Each row below holds a small network's activations on one input, seen along a few directions.
In each table, some parts of the input vary, and every possible input appears once, in random order.
Descriptions start from the smaller parts, as in this example, which fits no table here: one of 4 places along a line, together with either a single point or one of 9 places along a line or (one of 2 separate values, together with one of 5 places around a ring).
Shared parts are said once, and a part with two or three values counts as separate values.

Rows:
R1: [-29 -39 -38 -69   4  -8  31  23 -37  -4 -17 -19  -4]
R2: [-47 -56  -7 -46  27  -2  14  27   3 -10 -31 -33  -6]
R3: [-18 -42 -41 -43  -8  29  43  38  -4 -19   0  18  15]
R4: [-18 -63   9 -28  41  -5  41  38  26 -16 -16 -24  12]
R5: [ 32  29 -64  29  -8 -14 -17 -62 -37  20 -67 -20  -5]
R6: [-13 -31 -29 -46  13 -18 -12  -9 -41  33  25   8 -14]
R7: [-25 -41   0 -11  27 -17 -29   9  12  30   5   0 -35]
R8: [  0   2 -15  46 -49  23  17 -21 -15  -1  52   4  -7]
R9: [ 22   0  16  49 -26  17  25 -17  21   7  64 -24  -6]
R10: [ 49  26 -51  52 -13  34   6 -48 -13  10 -51  11  17]
R11: [ 28 -44   9 -20  24  13   9   9  17  30  49   5  16]
R12: [ 65  27 -14  41  26  37  19 -55   8  19 -34 -27  29]
R13: [  4 -45 -15 -38  13  17  47  44  35 -14  11 -11  23]
R14: [ -9  -7  29  64   1 -10  16 -19  25  -2  39 -28 -23]
R15: [-12  80  86 -13 -61 -22 -49  19  -7 -58  32  47   0]
R16: [ 29  29 -10  60  53   7   8 -56  26   2 -60 -22   1]
R17: [ 13 -36 -21 -15  -7  20   2  17 -10  25  33  38  -7]
R18: [-33  13 -35  19 -36 -23  -2 -44 -33  -2  48 -19 -19]
R19: [  4 -47  20   6  41 -20   0  19  34  23  18   9 -18]
R20: [  4  54  76 -54 -18 -22 -61  73 -11 -27  22  68  12]
R21: [  9 115  61  -9 -41 -14 -34   1   8  -8 -57  51  34]
R22: [  4  27 -30  42  33   3 -27 -69   5   7 -77 -33  -8]
R23: [-24  53  53 -61 -20 -13 -28 115 -14 -45 -13  39  29]
R24: [-36  -4   9  46 -16 -12 -17 -31   4   2  25 -38 -36]
Describe the family of inputs behind these rows. -> one of 4 places along a line, together with either a single point or one of 5 places around a ring
Changing only the place on the line of 4 turns R16 into R19. The same change can be made to R10. Which row results? -> R17
List by row number the other rows that have the place on the line of 4 in common with R3. -> R1, R2, R4, R13, R23
Which other rows does R9 become when the place on the ring of 5 takes its other values? List them by row number. -> R8, R14, R18, R24

Rows:
R25: [ 22  32  17  51 -24  12  10 -45   6  -7  17 -14   7]
R26: [-11 -38 -10   5  38  -3  20   6  25  -2 -35 -20 -12]
R27: [-28 -44  -7 -14  31 -24  14 -12 -12   8   5 -28 -19]
R28: [ 36  22 -23  -2  14  25  -8  -6   4  20 -47   3  19]
R29: [ 18  62 -25  18 -32  12 -18 -22 -18   4 -34  -8  -2]
R30: [ -4 -51 -24   4   3  -6  35 -11   6   9  56 -16 -13]
R31: [-23  36  45 -81 -46 -18 -22  85  -9 -20   2  66  15]
R32: [ 40   0   7  36  26  19  23 -26  37   6   8   6  17]
R33: [ -6  13 -36  -1 -26   6 -24 -24 -46  15  -3   6 -11]
R34: [ 16   7  10  18  44   0 -11 -17  30  17 -40 -14  12]
R35: [  8 -24 -48 -20   4  26  12  21  -1   8 -43 -10   5]
R36: [-33  22  72 -64  -9 -23 -36  76  12 -46  17  35   5]
R37: [ -2 -44 -16  13  20  29  45   4  27   1  14 -18  12]
R38: [  1 -31 -51 -29  -5 -11  15   2 -31   8  -3  -5 -11]
R39: [  1  44  10  41  -3 -15 -24 -34   9   0 -28 -23  -9]
R40: [  3 -16  -1  38 -22   1   2 -46 -14   5  53   4 -15]
R41: [-27  -7   7  21  10 -21 -20 -41 -27   6   3  -9 -18]
R42: [-10  17  74 -36 -21  -8 -14  90   2 -31  61  44  18]
Changing only one part turns R41 into R33. The same change can be made to R39. Which row results? -> R29
Describe the family of inputs behind these rows. -> one of 3 separate values, together with either a single point or one of 5 places around a ring
List by row number the other rows that have the choice among 3 separate values in common with R25. -> R30, R32, R37, R40, R42
Which other rows does R37 become when the choice among 3 separate values takes its other values? List them by row number. -> R26, R35

Rows:
R43: [-59  -2  62 -70 -48 -44 -39  96 -14 -26  87  20 -11]
R44: [-41  75  33   1 -30 -34 -82 -21 -54 -21 -51  22 -12]
R45: [ 23  49 -21  78 -39  -7 -13 -85 -43  25  56 -15 -12]
R46: [  -6  100   37    8   13  -25  -60   -3  -13  -14 -121   15    8]
R47: [ -6 -67  37 -24  13  12  33  42  42  14  86  20   9]
R48: [  19   -2  -66   19   45   -7    1  -75    2   37 -122  -53  -18]
R49: [   3  -73 -107    6  -10   41   39  -53  -59   33   -8  -39  -15]
R50: [ 24 -42  10 -39  39  26  22  68  50   4   9  41  23]
R51: [-49 -97 -42 -78  19 -18  12  43 -40  -5   2 -11 -26]
R52: [ 42  61 -46  35 -43   4 -27 -84 -78  15 -14   4   2]
R53: [-26 -51 -31 -77 -28   0  -7  51 -33   6  31  46  -1]
R54: [  -5  -31   -7   73   54   -3   19 -104   49   22    9  -64  -25]
R55: [-23 -17 -62  11  13 -23 -15 -86 -40  32 -56 -50 -40]
R56: [ -5 -80  -3 -36  81  -2  44  64  51  -7 -23 -13   6]
R57: [  5  23  74 -71  25   2 -18 112  44 -42  -5  39  20]
R58: [  32  -50 -119   21   20   42   66  -41  -10   47  -76  -44   19]
R59: [ -28 -109   23  -20   60   -5   52   35   40   -3   61  -32  -15]
R60: [ -56 -109   -4  -44   22  -25   19   44  -17    3   78  -33  -44]
R61: [ 56  87  59  16 -37  27  -1  39  38 -38 -17  56  41]
R62: [ 44 -58 -82  59  49  57  69 -42  43  23 -27 -46  26]
R63: [ -52   20   32 -115  -43  -33  -41   92  -37  -42   25   43    7]
R64: [-52  59  66  41 -32 -41 -73 -24 -27  -8  25   4 -28]
R65: [ 35 105  12 -28 -56  10  -5  44 -10 -31 -58  67  33]
R66: [ 14 -78 -50  68  33  56  82 -66  33  23  60 -60   4]
R67: [-27  -3 106 -58  -3 -18  -6  86  38 -31  77  17  11]
R68: [ 21  61  83  30 -59  11  12  13  30 -27  62  41  32]
R69: [-19 -71 -48 -63  52 -13  36  63   5   5 -67  -8  -6]
R70: [  -9   62   48    7 -105  -10  -19   28  -23  -25   78   47   -1]
R71: [  6 -27 -29 -73  12  11  17  71   9  12 -28  47  13]
R72: [ 45  49  15 105  -8   7  12 -96  21  11  45 -22  16]
R73: [  -2   82   10  -35 -103   -4  -28   30  -49  -40    7   69   16]
R74: [-32 -66   8 -40 -28  -7  -1  52 -10  18 102  20 -21]
R75: [-13 -82 -81  49  -6  32  47 -51 -28  33  63 -58 -35]
R76: [ 15  82  72  52  29  -8 -57  -9  33 -23 -82  11  19]
R77: [-32 -30 -32  48  22 -19 -13 -88 -16  31  26 -60 -59]
R78: [-18  57 101  62  11 -17 -41 -40  27 -15  11   0   4]
R79: [ 32 -14 -31  60  69   8   5 -76  54  16 -77 -54  -7]
R80: [ -17   42   31 -109    4  -17  -21  115    1  -36  -42   48   16]
R81: [ 90  66  -8  87  13  27  -6 -76  21   4 -37  -8  33]
R82: [ 73  81 -49  47 -18   5 -11 -68 -28  22 -87  -5  19]
Describe the family of inputs behind these rows. -> one of 5 places around a ring, together with one of 8 places around a ring
Changing only the place on the ring of 8 turns R69 into R46. The same change can be made to R60. Which row results? -> R64
Which other rows does R52 become when the place on the ring of 5 takes its other values? List them by row number. -> R45, R72, R81, R82

Rows:
R83: [-28   8  20 -52  30 -11  -2  43  11  -7 -32  -3  -2]
R84: [ 16  -5 -74  -3 -28   1  27 -57 -30  18 -33 -36  -9]
R85: [-14  24  51 -33 -16  -6  -4  38   0 -37 -11  41   1]
R86: [  4 -23  12 -40  -8   3 -13  48 -16 -10  64  27  -7]
R87: [ 34 -19 -65  35  23  44  28 -26 -24  25 -64  -9  18]
R88: [ 34 -25 -49  32  37  32  38 -29  60  10 -29 -15   3]
R89: [ -3 -41  -6 -40  -2 -15   9  54  -2   5  36  13 -19]
R90: [-27 -30  -2 -49  16 -14 -13  56   5   7 -10  -9   0]
R91: [-12  10  34 -24   9 -30 -16  51  13 -34 -38  15  13]
R92: [ 31  88  12  34  -8 -19 -67 -65 -17  21 -53  27  -3]
R93: [-25 -50  -6  67   8   7   7 -62  14  26  24 -51 -41]
R94: [-17  16  44 -37 -41  14 -24  35  -2 -31  32  42  21]
R95: [ 36  99  48  57 -40   5 -16  -7   7 -27  11  -2  18]
R96: [ 26 -44   1  37  52   6  39 -53  29  26  30 -37  16]
R97: [-30  10  24 -25 -43  -9   8  38  -8   8  59  40  12]
R98: [-26 -17 -44  40  13  -7  -1 -64 -41   0  16 -42 -21]
Describe the family of inputs behind these rows. -> either one of 2 separate values or one of 6 places around a ring or one of 8 places around a ring
